Each row below holds a small network's activations on one input, seen along a few directions.
Each table varies a few parts of the input and shows all the possible inputs, shuffled.
A made-up example of a description, with smaller parts first: one of 3 separate values, together with either a single point or one of 11 places around a ring or (one of 5 places around a ring, together with one of 6 places along a line).
Shared parts are said once, and a part with two or three values counts as separate values.
In the rows, zero is written as 128.

Other details of the inputs vary at random and push rows far along two fixed directions, the same in every table; ignore that.
To show where, the next rows are all for the same input, with only those details redrawn:
[137 149 154 143 116  80 112  90 116 109 126 108 111  87 165]
[147 111 168  86 175 106 104 108 113 147  94 102 135 125  72]
[147 112 167  86 175 106 105 108 114 146  95 104 135 125  71]
[143 171  79 171 105  90 165 104 165  72 164 184  98 139 127]
[154 132  94 112 165 117 157 122 162 111 132 178 122 177  31]

A family of inputs:
R1: [119 159  78 166 118  90 139 132 163  75 167 204 106 157 150]
R2: [141  97  83 138 168 144 156 167 161 126 143 173 103 158  36]
R3: [139 140 133 142 115 117 121 125 124 122 133  81  86  70 173]
R4: [138 155 141 119 118  99 116 109 121 110 134  94  95  81 177]
R5: [131 151  65 164 113 125 165 152 170  80 182 173  67 124 144]
R6: [ 93 128 152 172 101 127 106 119  98 116 118 119 162 110 188]
R7: [184  88  95  52  91 129 205 167 188 211 182 175  91 203  82]
R8: [123 150  81  93 147 184 156 145 152 117 131 166 159 200  71]
R9: [132 148  83  88 143 180 173 131 153 114 129 163 149 184  58]
R10: [166  88 161 114  38  85 158 132 134 218 167 109  92 108 201]
R11: [ 97 101 173  81 170 140 103 121  95 142 103 124 170 143 101]
R12: [109  76 165 108 162 168 126 138  96 155 109  99 146 108  79]
R13: [114 158 154 143  93 125 124  81 103 113 115 109 153 103 177]
R14: [ 89 129 139 135 113 152 119 137 106 117 141 103 124  89 200]
R15: [132  98 138  88 180 149  79 175 120 163  98  89 128 138 111]
R16: [121 120 128 178 115 116  86 154 118 132 122 101 117  97 190]
R17: [119 128 144 177 116  92  82 133 115 122 116 118 132 108 185]
R18: [109  92 161  76 168 176 127 141 102 148 115  94 133 112  91]
R19: [115 129 131 139 128 117  96 152 122 124 138 101  94  87 198]
R20: [130 113 147  66 181 131  74 159 117 151  98 102 136 149 115]
R21: [154 111 137  88 167 153 103 149 126 169  90  75 124 122  88]
R22: [123 143 148 115 126  97 106 122 118 105 143 110  88  84 186]
R23: [128 108 158  91 179 112  71 141 114 150  91 117 151 156 103]
R24: [120 146  70 196  84 156 197 121 150  86 166 165 116 121 123]
R25: [111 150 163 139 101 115 136  76  99 103 127 110 140  90 167]
R26: [144 154  77 200 100  97 170 115 165  81 159 181 102 130 114]
R27: [141 141 144 178 103  95 104 106 120 128 108 103 129  90 165]
R28: [135 151 122 151 112 132  93 145 128 134 123  82 110  99 195]
R29: [124  85 162 114 180 111  84 146 112 157  96 120 146 132  88]
R30: [140 188  55 156 102 124 142 142 174  84 161 172 105 162 161]
R31: [107 144 150 178  92 135 112 106 101 124 112 108 168 109 180]
R32: [109 151 130 146  97 167 117 130 111 127 125  85 140 101 197]
R33: [106 160 152 148  97 129 108  95 102 115 117 112 163 119 189]
R34: [139 181  68 179 102 105 138 124 170  84 153 187 122 170 147]
R35: [143 171  79 171 105  90 165 104 165  72 164 184  98 139 127]
R36: [107  85 179 108 163 144 123 118  94 144 103 117 161 120  74]
R37: [181 103 105  29  93 112 198 151 184 198 181 186 100 212  87]
R38: [132 125  92 142 137 167 174 124 148 123 116 175 170 182  35]
R39: [101 158  60 167  95 169 163 156 155  82 168 171 121 153 169]
R40: [100  77 154 111 165 170 112 152  97 160 105 105 160 123  95]
R41: [126  77 146 115 180 135  89 167 114 167 102 104 130 121  92]
R42: [151 120 158  90 167 116  93 114 118 156  82 102 149 139  81]
R43: [122 118 164  58 162 160 132 112 101 141 105  90 148 121  85]
R44: [143 105 156 125 166 126  79 138 116 169  78  99 163 143  84]
R45: [122  96 173 112 155 147 133 105  96 149  92 101 168 118  64]
R46: [117 149 133 142  93 162 133 116 111 125 123  82 130  85 185]
R47: [104 106 100 135 155 155 158 145 140 116 134 193 163 182  55]
R48: [ 98 107 160  57 173 159 107 139 100 142 111 111 155 137 112]
R49: [122 137 161 138 125  78 102 104 114 105 135 124 104  90 174]
R50: [103 108 166  87 164 147  95 126  97 143  93 119 180 158 105]
R51: [114 144 139 117 130  99  91 136 119 111 138 115 102  98 202]
R52: [149 186  57 150  99 120 159 129 175  82 159 171  96 148 146]
R53: [110 135  82  88 156 177 151 159 149 108 137 179 153 202  78]
R54: [142 157  49 211  96 135 147 156 172 103 154 166 110 149 141]
R55: [179  97 116  54  90  92 194 133 180 197 172 200 115 218  74]
R56: [143 133 127 179 102 119 109 127 122 138 114  86 113  79 170]
R57: [109 135 134 179  91 159 116 127 104 134 118  91 153  98 184]
R58: [117 133 136 175  87 155 133 113 105 132 116  88 143  82 172]
R59: [114 128  96  80 160 168 175 139 147 100 152 182 128 175  56]
R60: [113 141 141 138 100 153 145 110 107 115 136  83 116  72 175]
R61: [102 159  97 160  99 123 177 103 144  63 174 199 120 142 139]
R62: [123 121 159 168 119  83 106 114 113 114 131 120 108  79 164]
R63: [106  84 148 116 158 177 103 157  98 162  94  98 170 137 100]
R64: [139 124 136 175 110 110 121 121 118 129 127  87  99  66 160]
R65: [179  81 115  84  85  97 199 144 179 208 168 196 118 208  64]
Question: Describe the family of inputs behind these rows.
Answer: one of 5 places around a ring, together with either a single point or (one of 2 separate values, together with one of 6 places around a ring)
Question: Changing only the place on the ring of 5 turns R13 into R38. The same change can be made to R1. Which row results?
Answer: R29
Question: Changing only the place on the ring of 5 turns R5 into R2. The same change can be made to R46. Which row results?
Answer: R58
Question: Change only the choice among 2 separate values in R41. List by row number the other rows that result.
Answer: R40
Question: List by row number the other rows that have the place on the ring of 5 in common with R37.
Answer: R4, R8, R9, R20, R22, R30, R43, R48, R51, R52, R53, R59
Question: Change only the choice among 2 separate values in R63. List by row number the other rows that result.
Answer: R16
